Each row below is a small network's average activation on inputs in which a field has the value named, seen along a few directions.
Values that are neighbours, or in one group, have similar rows; names and order tell nothing.
In the rows, 500 means zero.
Strong random noise was added to every row along 3 fixed directions; ignore it. To show where, here is one row again and again, with new noise each time:
393; 464; 579; 630; 624; 490; 550; 707; 587; 534; 462; 348; 576
397; 451; 463; 533; 474; 648; 527; 462; 539; 468; 542; 391; 660
735; 627; 520; 509; 530; 481; 469; 605; 419; 610; 377; 622; 495
454; 354; 548; 603; 538; 649; 452; 669; 449; 471; 419; 369; 725
811; 577; 535; 512; 517; 528; 403; 657; 328; 600; 311; 650; 555


Field L:
l7: 595; 404; 604; 530; 505; 444; 488; 517; 404; 533; 576; 496; 437
l2: 551; 482; 569; 385; 416; 485; 428; 455; 435; 483; 501; 571; 352
l10: 679; 624; 423; 437; 433; 572; 510; 426; 400; 565; 489; 635; 559
l8: 473; 467; 552; 504; 527; 367; 464; 480; 468; 418; 506; 508; 352
l4: 506; 316; 578; 494; 529; 535; 442; 456; 389; 523; 458; 468; 480
l1: 540; 549; 463; 403; 477; 425; 503; 611; 528; 518; 404; 587; 447
l5: 574; 618; 486; 562; 553; 395; 531; 638; 575; 483; 461; 597; 480
l9: 476; 523; 489; 541; 579; 361; 466; 655; 513; 469; 350; 551; 488
l6: 370; 562; 505; 547; 644; 338; 586; 559; 668; 642; 437; 405; 385
l3: 471; 520; 383; 385; 307; 614; 465; 101; 472; 349; 797; 557; 447
Each value of L is a pair of two hidden parts, and every pair occurs once (2 first parts, 5 second parts).
Q: l3 and l8 share the first part; l3 and l5 share the second. Which value has the first part of l5 and the second part of l8?
A: l9
Q: l1 and l6 share the first part; l1 and l2 share the second. Which value has the first part of l2 and the second part of l6?
A: l4

Field N:
n10: 830; 154; 740; 633; 598; 483; 181; 808; 142; 517; 264; 480; 492
n4: 298; 531; 455; 525; 598; 283; 583; 652; 694; 590; 306; 422; 452
n9: 499; 78; 689; 562; 532; 741; 343; 608; 236; 535; 363; 284; 696
n5: 544; 521; 680; 533; 576; 339; 506; 578; 541; 447; 723; 531; 208
n7: 540; 838; 224; 342; 349; 466; 658; 184; 626; 583; 505; 722; 494
n2: 385; 388; 454; 367; 414; 540; 355; 411; 394; 389; 392; 575; 494
n8: 424; 564; 568; 474; 492; 317; 461; 603; 505; 309; 474; 568; 358
n6: 532; 494; 418; 489; 395; 712; 596; 277; 499; 608; 619; 416; 690
n3: 706; 496; 618; 716; 620; 587; 521; 767; 452; 581; 516; 471; 678
n1: 521; 825; 305; 448; 523; 513; 609; 498; 658; 492; 543; 618; 519
N is arranged as a 2 by 5 grid.
Q: Which values are neighbours of n6? Give them in the order they are listed.
A: n9, n7, n3
Q: Which values are neighbours of n2? Give them in the order they are listed.
A: n10, n4, n8
Each value of N is a pair of two hidden parts, and every pair occurs once (2 first parts, 5 second parts).
Q: n7 and n4 share the first part; n7 and n6 share the second. Which value has the first part of n6 and the second part of n4?
A: n9
Q: n5 and n10 share the first part; n5 and n8 share the second. Which value has the first part of n8 and the second part of n10?
A: n2
